These are the activations of a small neural network, seen along a few directions. Each row is one input.
In each table, some parts of the input vary, and every possible input appears once, in random order.
A made-up example of a description, with smaller parts first: ring(8) and (point or (values(2) and line(4)) or line(9)).
Shared parts are said once, and a part with two or three values counts as separate values.

Other details of the inputs vary at random and push rows far along two fixed directions, the same in every table; ignore that.

Rows:
row 1: -2	6	1	1	-1	2	3	5	4	-3	1	4	1	-4
row 2: -6	14	4	-1	5	-4	0	1	5	8	1	3	2	-6
row 3: -3	10	0	-3	-4	-1	3	3	-2	0	-5	-7	-5	-3
row 4: -6	10	3	-7	-2	-1	4	4	2	-6	-1	4	-1	-3
row 5: -5	11	3	3	2	1	4	2	4	1	2	9	2	-5
row 6: 19	-18	-7	-14	-6	-17	-15	18	19	-14	-6	8	-15	13
row 7: -4	6	-2	0	-8	5	9	1	-2	-11	-1	6	-4	2
row 8: -9	11	0	2	-2	4	6	0	2	-8	2	11	2	-1
row 9: -1	-30	-5	19	5	17	-2	-19	-16	8	12	-7	13	4
row 10: -5	7	-3	0	-10	5	9	2	-3	-13	-4	2	-5	4
row 11: 20	-13	-7	-18	-1	-22	-15	15	18	-8	-5	4	-14	14
row 12: -3	9	0	1	-7	4	7	5	-2	-6	-5	-2	-4	-1
row 13: -4	5	-1	-2	-6	3	5	3	-2	-9	0	2	-2	1
row 14: -7	9	2	-1	0	1	3	2	2	-6	4	7	3	-2
row 15: 0	-28	-1	14	9	12	-5	-26	-24	22	13	-23	14	3
row 16: -24	33	5	0	-8	17	18	-9	-21	0	-1	-17	2	-10
row 17: 14	18	4	2	2	5	2	4	1	-4	-15	-1	0	-7
row 18: -4	6	-1	-2	-8	4	6	3	-4	-10	-3	-2	-4	4
row 19: -6	10	0	3	-4	6	9	1	2	-6	-1	8	0	-4
row 20: -4	6	4	-1	2	0	1	4	3	1	-2	2	0	-5
row 21: -2	-30	-1	19	6	19	-3	-21	-19	13	14	-14	17	2
row 22: -2	13	1	-5	1	-6	2	0	0	6	-2	-3	-4	-5
row 23: -8	13	1	4	0	5	8	0	2	-2	-1	13	1	-5
row 24: 22	-51	-8	13	5	-1	-16	-4	4	4	5	3	-1	12
row 25: 21	-51	-6	11	6	-2	-19	-5	-3	10	3	-9	-1	13
row 26: -4	8	1	-7	-3	-1	2	2	-2	-2	-1	-3	-3	-2
row 27: -4	18	3	-3	6	-9	0	-2	4	9	1	2	2	-5
row 28: 18	-18	-7	-3	-6	-13	-8	15	18	-14	-7	13	-14	11
row 29: -2	-26	2	17	15	9	-7	-28	-20	27	16	-18	21	3
row 30: 17	-12	-4	-18	3	-26	-16	14	23	-5	-3	11	-7	11
row 31: -5	11	5	1	5	-2	3	1	3	5	1	6	2	-5
row 32: -7	9	4	-3	2	-1	2	0	1	-1	4	5	3	-3
row 33: -8	13	4	-5	3	-3	1	-1	3	2	4	1	4	-4
row 34: 8	12	1	-1	-5	6	1	1	-6	-8	-12	-2	7	-3
row 35: 17	-18	-3	-5	0	-12	-9	14	16	-8	-3	12	-11	7
row 36: -3	5	2	-1	-1	0	3	4	-1	0	-4	0	-4	-5
row 37: 1	-34	-1	16	5	16	-5	-20	-22	15	11	-18	11	4
row 38: -6	9	2	-8	-1	-2	1	2	2	-2	1	-2	2	-3
row 39: -3	14	0	-5	-1	-4	4	1	-4	3	-4	-7	-5	-4
row 40: -24	37	7	2	1	10	17	-11	-14	13	0	-12	8	-16
row 41: 18	-15	-3	-12	4	-23	-18	17	26	-3	-5	13	-10	7
row 42: -4	10	2	-4	-2	-1	2	2	0	3	-3	-3	-4	-6
Description of these inputs: values(2) and (point or (line(4) and line(5))).
Q: Changing only the values(2) part turns row 35 into row 13. The same change can be made to row 3. Which row results?
A: row 16
Q: Changing only the values(2) part turns row 36 into row 37. The same change can be made to row 41. Which row results?
A: row 38
Q: Which other rows does row 31 become when the values(2) part takes its other values? List them by row number.
A: row 32
Q: Which other rows does row 28 become when the line(4) part takes its other values? List them by row number.
A: row 19, row 23, row 24
Q: A walk changes only the line(5) part. It starts at row 8 and steps to row 14. List the rest of the walk in order.
A: row 32, row 33, row 29

Rows:
row 43: -2	-4	1	-3	7	-8	-5	-2	5	8	7	1	3	1
row 44: 6	27	-1	-15	-9	-11	4	19	14	-18	-16	9	-14	-2
row 45: 7	-19	2	13	14	1	-10	-9	4	14	10	8	15	1
row 46: 0	25	1	-19	-9	-12	3	17	10	-12	-10	3	-14	-2
row 47: -5	36	3	-18	-6	-15	6	21	19	-14	-11	16	-12	-7
row 48: -6	38	4	-19	-3	-16	6	21	24	-13	-7	21	-10	-7
row 49: 3	12	2	-5	3	-10	-2	10	17	-3	-3	17	-2	-3
row 50: -1	-21	-6	12	-13	21	10	-3	-11	-20	1	7	-1	5
row 51: -50	60	13	11	-4	33	37	-25	-38	15	5	-23	16	-27
row 52: 6	-12	-1	-2	2	-5	-7	1	1	6	2	-5	-2	3
row 53: 0	22	0	-18	-9	-10	2	12	3	-11	-11	-6	-12	1
row 54: 13	-23	-4	6	1	6	-8	-7	-12	5	-3	-17	0	6
row 55: 9	3	-1	-4	-2	-6	-3	9	9	-5	-7	5	-5	0
row 56: 6	1	-2	-3	-2	-3	-1	5	0	-2	-6	-5	-6	2
row 57: 12	-29	-3	9	6	1	-11	-7	-3	12	3	-8	3	5
row 58: -4	23	0	-17	-8	-11	4	11	5	-9	-7	-2	-10	-1
row 59: 15	-12	-3	2	-2	3	-5	-1	-6	-2	-8	-9	-3	4
row 60: 5	-39	-11	19	-9	17	2	-8	-10	-13	6	6	-2	15
row 61: -1	-4	2	-2	7	-6	-5	0	5	7	6	4	2	-1
row 62: 6	-23	-2	2	5	-3	-10	-8	-5	11	6	-11	3	7
row 63: 3	-21	2	7	14	-4	-11	-9	3	16	13	4	11	2
row 64: 3	-25	-1	6	8	-2	-9	-10	-5	15	10	-9	6	5
row 65: 11	-8	-3	-8	-4	-6	-7	5	-1	-3	-7	-9	-7	5
row 66: -42	19	5	36	-14	58	38	-29	-46	-6	10	-15	20	-13
row 67: 9	-14	-1	7	5	0	-6	-4	2	6	2	2	4	1
row 68: -3	11	3	-2	7	-7	-1	4	12	3	4	14	4	-4
row 69: 1	-21	0	5	14	-6	-11	-10	3	15	14	2	11	4
Q: What is each input in this table made of?
A: values(3) or (line(4) and line(6))
Q: Which other rows does row 57 become when the line(4) part takes its other values? List them by row number.
A: row 52, row 55, row 62
Q: Which other rows belong to the same alternative as row 50? List them by row number.
A: row 60, row 66

Rows:
row 70: 3	-5	1	3	6	-2	-6	-2	3	5	2	3	6	1
row 71: 5	-3	1	-3	5	-7	-6	2	8	1	2	7	4	3
row 72: 2	-2	1	-4	3	-1	-4	-2	-2	0	4	-5	5	3
row 73: -5	15	6	1	2	1	4	-1	0	2	-1	3	4	-5
row 74: -3	11	4	-4	1	2	2	1	-3	-1	-3	-4	1	-3
row 75: -4	9	-3	-2	-6	1	5	0	1	-8	-2	2	-5	3
row 76: -2	11	1	1	-6	8	9	2	-3	-9	-6	2	-1	-4
row 77: -4	11	-2	-4	-5	3	7	0	-1	-12	-2	4	2	-1
row 78: -19	-20	-1	22	-2	27	10	-20	-26	8	14	-13	13	-1
row 79: -6	11	-2	-2	-7	1	7	2	-1	-9	-3	2	-6	1
row 80: -2	4	0	-2	4	-6	-1	1	4	4	0	4	-2	-2
row 81: 4	-5	-1	3	-3	6	1	-1	-3	-6	-3	2	0	2
row 82: -18	12	4	2	0	6	10	-2	1	3	9	4	3	-6
row 83: 6	19	2	-18	-4	-13	-1	19	17	-14	-11	9	-11	-2
row 84: 18	-39	-5	5	6	-6	-17	-4	0	13	4	-8	-1	9
row 85: 27	-39	-7	-6	10	-26	-25	10	24	1	2	14	-8	15
row 86: 24	-55	-7	9	14	-12	-25	-9	8	15	11	0	5	16
row 87: -3	12	3	-5	1	1	1	1	-3	-1	-1	-4	1	-2
row 88: -6	-4	4	13	3	17	4	-16	-20	13	4	-20	12	-7
row 89: -1	-1	0	-5	-1	-5	-2	-2	-2	4	0	-5	0	2
row 90: 2	-3	-4	1	-5	-1	-1	3	1	-6	-3	4	-6	5
row 91: -10	6	3	10	5	10	7	-11	-12	14	4	-8	5	-8
row 92: 5	12	-3	-10	-9	-10	3	18	14	-17	-9	12	-15	3
row 93: -7	15	2	-3	-3	2	6	2	-4	3	-4	-7	-3	-6
row 94: -4	-4	1	13	-1	19	7	-9	-15	2	-2	-8	7	-4
row 95: -2	9	-1	-2	-6	4	6	0	-3	-11	-3	4	1	0
row 96: 24	-53	-6	6	10	-10	-23	-5	3	14	5	-7	0	16
row 97: -10	0	1	5	2	8	4	-13	-16	11	6	-16	9	-1
row 98: 22	-31	-7	-10	3	-22	-22	12	18	-1	-2	5	-9	14
row 99: 4	17	2	-8	-1	-10	-1	15	18	-8	-8	13	-6	-4
row 100: -3	-10	3	8	6	11	-1	-16	-18	11	8	-16	13	0
row 101: -4	13	1	-4	2	-5	3	3	4	3	-2	5	-4	-5
row 102: 5	15	-3	-10	-10	-10	5	19	15	-17	-10	12	-16	1
row 103: -6	16	3	-3	2	-1	4	-2	2	0	2	4	7	-3
row 104: -6	21	2	-26	-11	-19	3	25	22	-21	-3	18	-17	-1
row 105: -5	15	4	2	2	3	4	0	1	2	-2	2	4	-7
row 106: -13	5	1	18	-4	21	14	-12	-21	7	2	-15	5	-7
row 107: -1	9	-1	-1	-6	5	5	1	-3	-11	-4	4	0	-1
row 108: -8	4	2	10	5	9	6	-9	-10	14	3	-7	4	-9
Q: Changing only one part turns row 70 into row 107. The same change can be made to row 86. Which row results?
A: row 75
Q: What is each input in this table made of?
A: values(3) and (point or (values(2) and line(6)))
Q: Which other rows does row 101 become when the line(6) part takes its other values? List them by row number.
A: row 80, row 85, row 86, row 91, row 108
Q: Which other rows does row 71 become when the line(6) part takes its other values? List them by row number.
A: row 70, row 73, row 99, row 103, row 105
